A small network was trained on made-up records. Each row is its average activation on records with the value named, seen along a few directions.
Related values have similar rows: they may be neighbours, one step apart, or belong to one group.
Random noise pushes rows far along 4 fixed directions. That doesn't count. These rows show it; they differ only by the noise:
[  47   69 -133 -249 -245   69  402 -316 -245  252  183  272  330  153
 -175  398  117]
[ 518  295 -224  586 -258  311    2  197   19 -303   82  158  109  453
  159  156  312]
[ 298  392  197 -523 -369  152  138   27   98  495  619  244  168  382
  275  526  -56]
[-282   83  416 -169  292 -453 -263 -527  -99  269  167 -539  276 -361
 -179 -215  -58]
[ 150 -163 -780  617 -606  268  547  -15 -198 -118 -141   91  839  337
 -631  312  813]
[  87  117   38  -37  394   12  269 -692 -609 -306 -220  574 -390  -64
  114  106 -332]


Field T:
t11: [-553 -516  304 -470  305 -772 -169 -335 -285  280 -272 -442  212 -489
 -381 -313 -135]
t4: [ -26 -105 -292  610   27  439 -186  147   41 -659 -401 -159 -250 -203
  -17 -254  194]
t15: [  85  -37 -465 -292 -402  408  713 -266  -95  232  172  676  435  130
 -168  516  167]
t20: [ 106  186  403 -230  191 -329 -402   81   22  257  221 -135  -73   79
  251  -65 -232]
t21: [-331 -344 -454 -237 -254   32  386  323  126  217 -179  -66  219   97
 -444  194  312]
t1: [-132 -201   77 -430  253 -139   94  101 -107  -56 -260  137 -418  -65
  -10  -42 -312]
t19: [ 237 -171 -199  889  380 -184 -290   96 -208 -590 -462  -21 -289  135
   28 -322   25]
t8: [-119   55 -366   36 -609  330  -73  548  626  397  378 -513  554   18
 -229  -17  568]
t17: [ 411  226  289  410  417  -53 -268  -66 -294 -431 -235  285 -537  165
  489 -167 -309]
t14: [-146 -145 -307  257   86  150  306 -425 -120 -179 -112  230  118 -285
 -228 -159  119]
t18: [-275  -53  194  -44   11 -416  -12 -349  -69  355   17 -295  442 -212
 -303  -94   20]
t5: [-678 -354 -244 -178 -399  -26  170   83  248  319  -43 -631  607 -474
 -669  -22  453]
t12: [ 265  162  -48  213  -83  185  254 -212 -189 -128   25  416  -33  273
  224  268   -2]
t2: [-287 -189   99 -426  215  157  361 -645 -219    5  -11  554 -234 -449
  -16   42 -409]
t7: [-207  -70  -21  166  250  149 -164 -234    3 -338 -172   55 -228 -452
  -37 -387  -99]
t9: [ 128  139 -159  165  252   96  297 -533 -423 -330 -339  507 -230 -123
   77   60 -232]
t3: [-163   10  -70 -256 -600  245   47  748  569  362  357 -427  325  111
 -170  174  277]
t10: [ 328   -6 -123  709   36 -151 -352  573   97 -363 -245 -191   42  297
  102 -338  218]
t13: [  23  -94  325 -100  410 -391 -388  227   24  -71  -97 -149 -542   77
  321 -322 -391]
t16: [-357 -532 -592 -126 -297  240  625   73 -159 -103 -397  221   94   -6
 -579  314  328]
t6: [-305 -354  297 -151  615 -499 -242 -123 -159 -107 -401 -344 -391 -324
 -110 -365 -374]
T is arranged as a ring.
- Name the neighbours of t13, in listed order. => t11, t6
- Name the neighbours of t12, in listed order. => t18, t9
- Name the neighbours of t21, in listed order. => t1, t16
- Name the neighbours of t20, in listed order. => t19, t17
- What is the length, in steps, of the shortest route from t7 to t15? => 3

Field P:
p3: [ 155  307  513  -57  384 -139 -653  447  344 -113  143 -241 -670  -15
  596 -325 -355]
p16: [ -31   15   37   50 -267 -350 -174   72  119  367  294 -370  514  165
 -178   13  251]
p19: [  93  171   43   25  111  120  134 -295 -109 -145   37  161  -18  -95
   71   13   22]
p15: [   0   22   61  210  -40   67 -118 -162  231   40  164 -476  226 -146
  -70  -85  250]
p7: [ 199  283   22 -131   58  162  201 -289 -192  -24   87  498 -199   66
  264  147 -216]
p6: [  56  147 -203 -252  -85  439  494 -370 -282 -137  -20  716 -323   34
  176  376 -190]
p1: [-118 -133   33 -570 -129   48  117  153  132  264  185   77 -109    7
  -33  144 -141]
p18: [-471 -251 -122 -447 -229   22  118   12  145  390  203 -198  274 -198
 -307  124  112]
p11: [  57 -154 -181 -371 -117   66  501   29 -298  126 -158  537 -171  281
  -47  426 -136]
p5: [ 119   22  -37  740  221 -162 -271 -231   40 -259 -145 -365  176 -203
 -169 -337  204]
p20: [-142   19   66  155   94  164 -204  -81  156 -212   -2 -174 -153 -247
   73 -151  -60]
p2: [-285  -97   54 -313   32  124   44 -102   35  144   40   36  -57 -311
  -54  -22 -161]
p21: [  99 -174 -100   17 -214 -148  243   47 -148  135  -65   97  399  186
 -261  184  248]
p17: [-255 -204   -2  -72   30 -312  -86  128   79  127 -101 -330  112    9
 -173 -155   41]
p8: [ 112 -202 -147  269 -267 -160    5  290   25   45  -91 -271  431  288
 -283   93  340]
p13: [-170 -156 -109 -390  -43 -161  432 -551 -398  330  -34  279  424 -146
 -362  155   18]
p10: [ 251  294  306  217  462 -101 -333 -188 -259 -271 -121  269 -432   74
  471 -257 -390]
p14: [ -51  148   34   44  339  218   60 -384 -239 -371 -240  350 -487 -294
  181  -65 -336]
p4: [ -42 -151 -103 -115 -131  155   55  291  200  -45   63   52  -22   17
   -1   15   72]
p12: [-285  -64  322 -635  231 -405  174 -239 -315  365  -20  142 -120 -125
  -61  182 -421]
p9: [-137 -244 -195  344  227 -149 -106   78 -150 -326 -487 -269  -90 -134
 -208 -333   69]
P is arranged as a ring.
- A walk along P starts at p4 and steps to its neighbour p1. Put p3, p19, p18, p20, p21, p10, p9 in the order it reaches them. => p3, p9, p21, p10, p19, p20, p18
- Name the neighbours of p12, in listed order. => p11, p8
- Name the neighbours of p5, in listed order. => p7, p13
- Name the neighbours of p6, in listed order. => p15, p14
